Each row below holds a small network's activations on one input, seen along a few directions.
In each table, some parts of the input vary, and every possible input appears once, in random order.
Descriptions start from the smaller parts, as in this example, which fits no table here: one of 5 places around a ring, together with either a single point or (one of 2 separate values, together with one of 4 places along a line) or one of 11 places around a ring.
Shared parts are said once, and a part with two or three values counts as separate values.

Other details of the inputs shift rows strongly along two fixed directions, in all tables alike. That doesn't count.

Rows:
R1: [ 14 -28  -1  20  22   9  11 -11 -11  32  14]
R2: [  3  24  -7  20   7 -28  -2 -28  47 -26  25]
R3: [ 34 -24 -25  17  18  57 -10  14  -4  -5  -7]
R4: [  8 -32 -14  -2  28   4  19 -10   5  15 -23]
R5: [ -4  -3   3 -14  -7  -8 -25  -2  12  -4  25]
R6: [ -9  13 -18  -4  -4 -26  -9   7  58  -9  21]
R7: [-30  39   8 -29 -25  18  18 -10 -17  -1 -32]
R8: [-19   2 -15  -7 -18 -25 -24   5  45 -25  18]
R9: [  6 -42  -3  -2   9  -6  -1  32 -12   7 -19]
R10: [ 12 -37  -4   6  15  -9   6  10 -15  -4 -35]
R11: [-13  50  21 -35 -11  21  14   5 -12  31   5]
R12: [ -9  50  26  -4 -20   7  24  -2 -37  -9 -23]
R13: [-10  45  29 -27 -23   8   1  25 -33  12  -6]
R14: [  7 -38   0  10  16   8   7 -25 -20  -4  -9]
R15: [  4 -39  -1  16   8  10  -3 -14 -25  16  12]
R16: [  5  20  -1  33 -15 -41 -24   3  20 -26  35]
Each input here is: either a single point or (one of 3 separate values, together with one of 5 places around a ring).

Rows:
R17: [ 10 -38  -9  15  12  -8  -8  -7   1 -11  -5]
R18: [ 13 -34 -14   3  21   1  -5  -5  16  -1  -2]
R19: [  8  19  15  12   3  40  26 -16 -47  20  -8]
R20: [-14  33  -7  -5 -15  -3  -2  -5  29 -11   6]
R21: [ -7   5  15 -10  -6  17  23   6 -45  10 -33]
R22: [ 12 -37  -1   5  15 -13 -12   3   2   2  10]
R23: [ -8  32   6   2 -21 -22 -11   8   9 -20   5]
R24: [ -9  34  -6  -2 -16   1  -7  -3  23 -21   3]
R25: [-18  30   1  -1 -18 -16  -2 -10  19 -15   5]
R26: [ 14 -36  -1   7  17 -22  -9   6   1   0   1]
R27: [ -8   4  17 -21  -3  25  17  -3 -41  22 -18]
R28: [ -9   7   6 -18  -1  26  29   8 -29  24 -29]
R29: [-12  31   5  -6 -14 -16  -5 -11  18 -19   4]
R30: [-14  31   5  -1 -19 -26  -5   6  15 -10   9]
R31: [ -3   7  10 -17  -5  38  13  16 -36  23 -17]
R32: [ 11 -37  -3   8  18 -21  -2  -2   3  -6  -5]
R33: [ -5  35  -2  -1 -17  -9 -10  14  19 -16   6]
R34: [ 13 -36 -15   9  13   7 -14   0   7  -3   7]
R35: [ 26 -22  -4  30  27   2   1 -24   1   3  20]
R36: [-10   5   6 -21  -4  37  20   2 -30  29 -16]
R37: [  7 -39  -5  10  12 -13 -10   3   2   6  12]
R38: [ 16 -34  -9   1  19   0 -12   8  12   6  11]
R39: [ 10 -39  -8  13  10  -6 -14  -5  -3  -7   6]
R40: [ 14 -35 -12   1  19   3 -11  -3  12   3   9]
R41: [-18  29   2  -3 -20 -14  -8  -9  15 -11  16]
R42: [ 10 -36 -13   6  15   0  -9   8  13  10  12]
R43: [ -8  34  -4   0 -16  -9  -4   5  21 -22   0]
R44: [ 12 -34 -13   8  17  -9  -6  12  13   8   3]
R45: [  2  18  14   8   5  36  32 -19 -41  30  -5]
R46: [-17  30   3   0 -18 -25   1  -3  16 -16   3]
R47: [ -5  36   1 -10 -12 -13  -8  11  24 -10   8]
R48: [ -4   8  10 -22   3  26  26   8 -30  21 -31]
R49: [-10  30   7   1 -22 -13 -14   5   9 -18  15]
Changing only one part turns R49 into R22. The same change can be made to R33. Which row results?
Answer: R47
What do these inputs look like to the network?
Answer: one of 3 separate values, together with either a single point or (one of 2 separate values, together with one of 5 places around a ring)
Change only the choice among 2 separate values in R48. List by row number the other rows that result.
Answer: R32
Which other rows agree with R36 in the choice among 3 separate values? List them by row number.
Answer: R20, R25, R28, R30, R37, R41, R42, R44, R45, R46
